A small network was shown many inputs. Here are its activations along a few directions, one row for each input.
In each table, some parts of the input vary, and every possible input appears once, in random order.
A made-up example of a description, with smaller parts first: ring(5) and (point or ring(11) or (values(3) and line(4))).
Shared parts are said once, and a part with two or three values counts as separate values.

Other details of the inputs vary at random and push rows far along three fixed directions, the same in every table; ignore that.

Table:
R1: [ -2.8 -11.0  24.9 -21.3  15.9  -2.5  -2.5 -18.8 -12.2   9.1  -2.0]
R2: [  7.6 -14.6   7.9 -24.6  -5.2  -9.5  -6.9 -28.3  -3.7 -14.8   5.1]
R3: [-10.3   3.8   5.7  -8.8   6.5  13.9   3.6  15.5  -9.0   9.9  -9.2]
R4: [ -0.6  18.4 -23.9  11.9  -7.1  -8.5 -10.1  -4.6  10.8 -31.8   8.1]
R5: [ -5.7   9.3  15.4 -46.0  -3.4 -32.8 -28.5 -29.4 -21.3 -26.0   2.3]
R6: [-17.2  20.7 -20.1 -14.0 -22.6 -10.1   1.7  19.0   5.0 -28.4  -1.0]
R7: [  1.3   0.4 -27.2  36.3 -13.2  13.9  13.1  19.9  22.4  -7.9   5.4]
R8: [ -3.8  -2.0  13.6 -18.2   6.7   8.7  -3.8   2.3 -15.9   9.1  -9.3]
R9: [ -3.5  -6.2  -4.5  -3.5  -7.9 -12.1   4.5  -9.3   7.4 -11.1   1.0]
R10: [ -3.6   0.6  17.9 -16.9   6.1  -4.8  -4.2  11.4 -14.8  17.9  -6.2]
R11: [-7.5  6.6  2.3 10.1  5.0 16.0  9.8 26.5 -1.2 24.4 -8.4]
R12: [ 50.0 -36.2  15.6  27.0  20.2 -15.2 -16.7 -81.6  10.2   4.2  22.2]
R13: [-12.5  33.4 -24.5   6.0 -16.4  -1.4  -7.8  30.7   1.5 -18.1  -5.5]
R14: [  6.6 -17.1  24.1  16.5  20.4  18.4  13.8   9.2   0.3  47.3  -5.8]
R15: [-13.0   4.9  14.9 -11.0   7.5  18.1  10.3  37.0 -15.4  33.9 -15.0]
R16: [ -6.1  17.2 -31.9  -4.6 -28.5 -22.5 -11.5  -4.2  11.2 -45.9   5.7]
R17: [ 19.2  -6.3 -10.5  35.2   8.7 -13.9  -5.3 -38.8  24.4 -16.6  18.7]
R18: [-12.7  35.0 -35.3  27.6 -13.7   1.8   1.3  30.6  17.8 -20.9   0.7]
R19: [ -7.3  -0.6  -5.1 -18.5 -12.2 -16.0  -3.6 -10.0  -3.4 -26.1   8.0]
R20: [  2.8  12.4 -18.3  39.0   0.1   9.3   6.8  13.3  19.4   5.3   3.4]
R21: [ -5.8   0.1  14.1 -19.4   7.0   6.7  -2.9   2.3 -15.5   9.6  -7.4]
R22: [ -3.6  -4.4  15.7   2.7  11.5  27.6  15.7  42.3 -14.6  47.4 -16.2]
R23: [-12.3  -6.8   6.4 -38.5 -10.1  -2.6  -2.4   0.2 -15.1  -8.8  -8.9]
R24: [ 30.5 -22.4 -17.0  61.5   3.1  12.8  19.3 -19.9  40.1  11.9  16.3]
R25: [-10.0 -23.5  29.0 -17.2  12.2  21.2  27.7  16.0  -6.3  37.1 -12.1]
R26: [ 13.4 -19.1  17.8  -4.2  16.3   5.2  -4.3 -28.6  -6.3   9.7   2.2]
R27: [ 16.3   6.2 -13.0  31.3  -1.7  -1.9  -4.7  -3.8  11.9   0.8   7.0]
R28: [ 4.3  8.5 -9.3 26.6 -0.4 17.3  5.8 28.1  4.7 17.1 -7.2]
R29: [  2.2  -8.4 -10.3  11.8  -7.1  -4.4   8.9  -8.1  13.8  -3.7   4.1]
R30: [ -8.3  -2.7  13.4 -21.9  10.9   0.3  -1.1  -8.1 -12.4  -0.1  -0.8]
R31: [-20.0  23.3 -32.0   2.1 -26.8  -0.7   3.4  34.0   7.5 -31.4   0.3]
R32: [  0.7 -13.2  11.8   1.0  16.5  19.8   8.3   1.2  -4.5  18.0  -5.3]
R33: [-10.4  -3.6  -1.8  -5.7  -6.9  -4.9   8.3   5.3   1.6 -10.8   2.8]
R34: [ 21.8 -17.1   9.8  26.7  16.2  -5.2  -2.0 -37.2  14.6  10.9  11.6]
R35: [  4.9   6.9  11.6 -48.3  -7.4 -30.6 -33.3 -22.0 -30.6 -26.2   0.1]
R36: [ -4.4   7.5  13.0 -30.6   0.1 -11.3 -10.7   8.0 -22.4   5.0  -4.9]
Each input here is: line(4) and (values(3) or line(6)).
Changing only the line(4) part turns R28 into R14. The same change can be made to R35. Which row results?
Answer: R10
Change only the line(6) part in R11. List by row number the other rows that result.
Answer: R15, R18, R20, R30, R36
Change only the line(4) part in R34. List by row number the other rows that result.
Answer: R8, R20, R21
Change only the line(6) part in R13. List by row number the other rows that result.
Answer: R3, R4, R21, R22, R27

Table:
R37: [ 29.0 -25.2  49.8 -50.3  37.2   4.2 -15.4 -63.0 -45.4  19.7  16.3]
R38: [ 10.5  37.6  -5.0 -35.9  -3.5 -28.1 -44.4 -21.2 -10.7 -71.4   8.5]
R39: [ -0.1 -12.4 -12.1 -23.1  -5.6 -16.8 -27.3 -53.3 -18.7 -50.8  31.2]
R40: [-43.7  17.5  12.3 -33.2  11.1  22.8  12.6  18.3  -8.0  22.6 -34.3]
R41: [ 12.6  45.5 -18.8 -48.4 -33.2 -42.7 -46.7 -26.7   1.1 -45.2   0.5]
R42: [ 23.6 -64.0  68.0 -43.8  17.0 -24.8   5.5 -46.2 -19.5  20.8   7.6]
R43: [  7.9 -35.4  25.0 -28.2  11.4  35.9  10.8   5.4 -36.5  32.3   7.6]
R44: [ -0.9  -2.5 -23.2  32.6 -13.0 -32.9   7.6  -1.1  34.0 -42.9  13.4]
R45: [-27.3  10.5  32.6 -66.1   9.8 -35.9 -12.5 -30.8 -38.0  -5.6  12.0]
R46: [-14.6  35.2 -25.1  61.5   1.1  -6.1  13.4  36.6  47.0 -13.6   4.7]
R47: [ 16.6 -17.5  20.5  49.2  45.5  37.2  11.2 -15.6  18.7  20.5   1.7]
R48: [-27.7   3.7   5.1 -32.0 -33.0  15.9  33.6  67.7  -7.2  33.6 -36.0]
R49: [-10.2  15.2   6.9 -18.3  16.2 -36.6 -26.6 -45.9   3.8 -55.9   9.5]
R50: [ -2.8  33.0 -41.9  56.0 -17.5 -30.8 -40.2  43.3  -1.6 -34.6 -15.2]
R51: [ 54.4 -51.7  14.8  18.2  -4.8  10.0  10.5 -41.4  17.7  39.4   3.2]
R52: [ 21.2 -15.1 -11.3  -3.5 -20.7  19.3  -2.4 -15.3   5.2  -8.1  -7.6]
R53: [  2.8 -36.4   1.9  49.4  23.1  48.8  24.1  21.3  19.8  18.2  -2.0]
R54: [ -5.8  -0.1 -45.0  25.1 -21.2 -11.1   5.0 -23.1  34.9 -38.4  -2.1]
R55: [  3.0 -29.4  33.6 -46.2   8.7  20.6  -2.9  12.4 -29.8  -0.5  -8.4]
R56: [  7.6  25.2   0.0 -26.1 -13.0 -54.8 -28.1 -43.5  -9.7 -30.2  32.5]
R57: [ -7.2  28.5   8.8 -35.1   1.8  10.4   0.8  44.1 -28.4  27.3  -0.4]
R58: [-35.4  21.0   0.5 -67.5 -36.8 -26.2   1.9  41.8 -40.8 -18.0   2.8]
R59: [ -7.8  22.5 -32.7  58.5  12.3   3.2  12.2  -8.0  25.6  -6.3  22.6]
R60: [ 38.2  15.5 -21.6  30.2  -3.8   7.0 -17.0 -41.8  26.8 -14.6   4.0]
R61: [ -5.4  54.9 -42.1  25.6 -37.8 -20.7  -7.6  22.1  40.7 -16.6  -3.6]
R62: [  3.2  13.8  34.2 -54.5  12.1  -6.5 -16.6  19.9 -22.8   4.3  -7.9]
R63: [-31.8  49.4 -25.7 -13.1 -25.2 -26.7  -9.3   7.9  18.8 -27.5 -12.7]
R64: [ 16.3 -14.5 -10.3  70.8  15.6   8.4  -3.7  23.8 -15.9  53.1  -6.8]
R65: [-43.9  -1.3   2.6 -30.4 -17.3  18.6  39.9  60.3  -4.6  30.2 -39.9]
R66: [-20.8 -13.2 -23.5  40.4   8.3  30.2  38.4  31.4  11.7  21.9   9.5]
R67: [ 40.6 -39.5   3.2  39.6   5.2  22.4  23.8   1.8   6.6  49.0  25.4]
R68: [ 27.3 -59.5  11.6  25.8  16.6  33.4  10.8 -61.6  16.6  23.7  -1.6]
R69: [-20.3  42.5 -11.3  32.4  -7.6   9.5  17.7  80.3  27.9  11.4  -9.7]
R70: [-46.6  37.4   0.7 -28.9   0.5  48.8  10.0  50.5 -15.3  14.9 -43.3]
R71: [  6.8 -22.5 -19.7  41.1   8.0 -13.4   6.0 -25.1  34.5 -36.4  15.9]
R72: [ 24.1 -23.8  17.8  33.9  42.9  22.7   5.4 -57.2  -1.2  24.5  23.4]
R73: [ -2.6 -13.3  23.2 -33.0  -5.7  15.9  11.9  56.8 -18.2  17.9 -13.7]
R74: [  9.6 -14.0 -25.4  39.2  -8.7 -26.8  13.6 -28.4  21.2 -14.6  34.8]
R75: [ -0.3 -17.5  21.5 -11.6   3.9  -4.3 -26.0   3.8 -40.2  45.9 -42.1]
Changing only one part turns R44 into R65. The same change can be made to R69. Which row results?
Answer: R61
Describe the family of inputs behind these rows.
Answer: values(3) and (point or (values(2) and ring(6)))
List by row number the other rows that have the values(3) part in common with R57.
Answer: R37, R39, R43, R45, R56, R58, R59, R64, R66, R67, R72, R74
Change only the values(2) part in R48. List by row number the other rows that result.
Answer: R61
Change only the ring(6) part in R62. List by row number the other rows that result.
Answer: R38, R46, R47, R49, R69
Change only the values(3) part in R39. List by row number the other rows that result.
Answer: R53, R68

Table:
R76: [-30.8  45.9 -51.7  26.8 -25.3   7.5  12.6  40.3  32.9 -31.2  -6.2]
R77: [-31.9  -3.8  15.6 -48.8   4.2  18.1   4.5  11.2 -27.9  -6.2 -13.3]
R78: [ 23.3 -41.9  18.7  30.2  16.4   5.9  13.8 -18.5   9.1  37.2   2.4]
R79: [-20.9  30.1 -43.6  39.2 -25.2   1.9  12.4  60.3  24.5 -19.4  -8.5]
R80: [-10.4  19.6  36.0 -42.4  18.2   1.2 -17.1   3.3 -35.1  23.5 -21.3]
R81: [-10.0  56.9 -44.6  41.0  -7.0  16.0 -12.9  61.6   7.3 -14.3 -10.8]
R82: [-27.3   2.5   6.4 -50.1  -5.2 -30.7 -13.6 -20.4 -20.6 -40.0  -1.9]
R83: [ 33.7 -27.8   4.6  24.1  11.9 -16.9   0.1 -63.6  22.3 -11.4  33.7]
R84: [ 26.9 -22.8  -3.6   9.4  -0.3 -49.0 -24.2 -82.5  15.9 -47.0  26.7]
R85: [-11.1  -1.0  20.3 -38.7  -5.1  11.6   6.9  23.5 -20.9  31.3 -22.3]
R86: [-14.8  -2.1  21.9 -40.4  -2.0  13.5   8.8  23.8 -16.9  26.2 -22.5]
R87: [-10.4  42.6 -44.6   9.2 -33.9 -21.4  -7.1  26.4  18.4 -54.1  14.2]
R88: [-14.1 -14.6  23.5 -37.4   5.6  23.6   7.4  20.5 -25.1  15.8 -17.1]
R89: [ -5.6  37.7 -42.3  22.3 -31.1  -9.6   1.5  39.9  19.0 -31.7  10.0]
R90: [ 26.5 -16.1  -5.1   4.4   4.7 -40.4 -16.5 -88.9  16.9 -46.8  42.4]
R91: [ 17.7 -20.0  28.5  49.7  41.0  21.6   5.5  -0.6   0.8  64.2  -4.4]
R92: [ 23.0 -11.3  -9.0  21.8   0.2 -15.8  -5.3 -55.7  30.1 -18.4  15.9]
R93: [ 22.8 -14.0 -27.5  86.7  -2.5  15.0  22.5  20.6  36.5  33.6   5.1]
R94: [  3.3   0.1   3.2 -52.3 -16.9 -26.3 -31.5 -26.9 -31.2 -32.8   1.4]
R95: [-10.7  11.2  38.9 -34.5  28.6  15.4  -4.8  26.0 -38.2  41.4 -10.3]
R96: [ 19.4 -32.5  17.4  35.2  19.7  33.0  30.2  -3.8  24.0  54.0  -5.7]
R97: [ 17.4 -43.5  16.6  40.1  27.0  44.6  30.3  -5.0  14.5  45.5  -0.9]
R98: [ -3.0  10.0   5.2 -51.1 -18.2 -29.7 -19.7 -10.0 -27.6 -22.7   8.7]
R99: [-13.1  -5.2  15.4 -44.7  -4.7  10.7  -3.8  18.8 -28.7   3.1 -15.5]
Describe the family of inputs behind these rows.
Answer: values(4) and (point or line(5))
Changing only the values(4) part turns R96 into R88. The same change can be made to R80. Which row results?
Answer: R81
List by row number the other rows that have the values(4) part in common with R91.
Answer: R78, R79, R82, R84, R93
Change only the values(4) part in R98. List by row number the other rows that result.
Answer: R85, R93, R94
